These are the activations of a small neural network, seen along a few directions. Each row is one input.
In each table, some parts of the input vary, and every possible input appears once, in random order.
A made-up example of a description, with smaller parts first: one of 4 places along a line, together with either a single point or one of 9 places along a line or (one of 2 separate values, together with one of 5 places around a ring).
Shared parts are said once, and a part with two or three values counts as separate values.
In the rows, 128 means zero.

Other details of the inputs vary at random and push rows far along two fixed directions, the same in every table; ignore that.

Rows:
x1: [ 92  94 126 145 131 158 157 104 148 155 176 106 132 148  85]
x2: [177 170 122  75 130  82  98 133 111  80  78 148 136  78 204]
x3: [148  95 136 128 154 108 140 168  84 150  56 132 103 139 148]
x4: [120 110 129 150 140 143 167 137 102 153 123 113 109 143 117]
x5: [109  86 143 172 133 155 169 141 114 148 117 115 116 149 103]
x6: [116  99 120 142 120 149 149 133 113 166 110 125 106 142 113]
x7: [141 102 144 135 167 126 142 162  84 137  50 136 111 130 141]
x8: [123 116 129 130  92 133 120  78 178 115 205 119 164 112  96]
x9: [102 104 130 141 116 144 145 132 142 151 189 102 132 148  77]
x10: [106  92 134 153 150 156 157 148 113 146 122 114 120 145  98]
x11: [134 103 144 137 155 126 141 177  83 152  73 125 100 142 137]
x12: [106  92 132 150 111 150 155  94 149 145 175 117 131 143  84]
x13: [166 175 132  65 127  79  88 146 125  87  95 154 138  87 191]
x14: [119 158 116  82  98 112 110  97 177 112 204 124 151 111 136]
x15: [144 104 131 136 153 116 152 150  73 145  60 131  97 129 147]
x16: [158 172 127  86 112 100 100 111 138  89 144 132 151  85 158]
x17: [117  98 138 158 138 150 165 135 116 143 116 129 114 142 120]
x18: [118  81 137 162 142 151 167 129 112 152 108 124 106 148 118]
x19: [121  94 140 164 140 150 156 140  97 159 126 100 111 144  95]
x20: [112  89 131 142 148 136 151 130 111 152 110 126 118 139 108]
x21: [124  95 139 140 135 131 140 154 100 154 120 115 120 149 106]
x22: [142 107 135 147 161 134 160 174  67 138  57 122  94 135 144]
x23: [112 149 108 104  84 143 112  91 177 125 199 123 148 107 124]
x24: [134 106 127 146 144 148 146 181  80 148  52 134  93 132 144]
x25: [161 162 127  81 124  90 100 122 130  74  88 169 136  78 199]
x26: [174 231 114 121 160  69  58 117 138  70  82 168 128 146 185]
x27: [142 107 129 140 137 140 131 171  77 146  55 135 107 128 145]
x28: [117 109 127 145 100 152 128 116 141 156 164 114 136 128  84]
x29: [120 152 115 104  98 127 125  82 166 114 208 110 150 109 122]
x30: [119 147 109 102  83 127 103  94 167 123 186 132 151  99 122]
x31: [102 136 123 134  94 143 142  94 163 129 222  92 153 126  85]
x32: [101 100 138 148 133 157 140 123 138 147 166 105 138 137  83]
x33: [147 135 137 205 186 119 116 141 108 130  35 157  86 205 119]
x34: [159 223 115 115 170  78  52 120 152  64  72 175 133 146 182]
x35: [117 157 118 108  81 144  95 103 174 117 201 120 158  97 115]
x36: [166 180 129  77 128  99  96 146 128  53  83 166 138  72 214]
x37: [165 168 113  76 109  99  84 135 130  92  85 156 139  76 197]
x38: [108 104 123 155 124 162 158 142 116 169 123 121 109 145 109]
x39: [154 193 125  58 125  81  96 159 127  75  89 153 136  87 215]
x40: [ 94 120 120 118 106 144 135  80 176 134 213 111 154 131  82]
x41: [112 121 122 116 106 133 117  85 176 122 204 112 168 115  92]
x42: [124  78 145 168 132 152 151 134 107 145 123 119 125 144  96]
x43: [111 157 120  96  98 122 121 106 174 120 212 121 153 119 119]
x44: [147  90 151 154 152 132 149 152  88 137  61 139 107 132 133]
x45: [108 129 121 106  94 116 118  92 171 136 216 117 151 123  93]
x46: [106 103 126 158 118 160 155 149 115 164 119 112 113 144 106]
x47: [127 200 104 153 116 115  59  86 191 114 178 146 150 165 109]
x48: [174 186 126  70 126  88  89 141 107  67  88 149 143  75 206]
x49: [111  90 131 137 134 131 158 137 112 170 126 116 105 160 101]
x50: [ 91 106 132 148 128 154 156 125 142 145 163 104 139 143  88]
x51: [140 165 127  80 121 111  92 121 144  80 140 140 163  89 161]
x52: [138 138 130 187 190 103 108 155 103 155  58 148  84 217 118]
x53: [108 158 119  98 113 133 122 100 174 105 194 127 160 108 128]
x54: [113 111 123 135 114 138 153  99 134 149 174 105 127 139  92]
x55: [142  93 151 157 159 139 148 167  80 135  49 137 100 131 147]
Description of these inputs: one of 5 separate values, together with either a single point or one of 10 places around a ring.
- Changing only the choice among 5 separate values turns x9 into x22. The same change can be made to x39. Which row results? => x31
- Changing only the choice among 5 separate values turns x52 into x26. The same change can be made to x49. Which row results? => x54
- Which other rows does x51 become when the place on the ring of 10 takes its other values? List them by row number. => x1, x7, x10, x20, x32, x40, x41, x50, x53
- Which other rows agree with x6 in the choice among 5 separate values? List them by row number. => x23, x24, x27, x28, x30, x35, x37, x38, x46, x47
- Which other rows agree with x18 in the choice among 5 separate values? List them by row number. => x5, x8, x12, x17, x25, x33, x36, x42, x44, x55
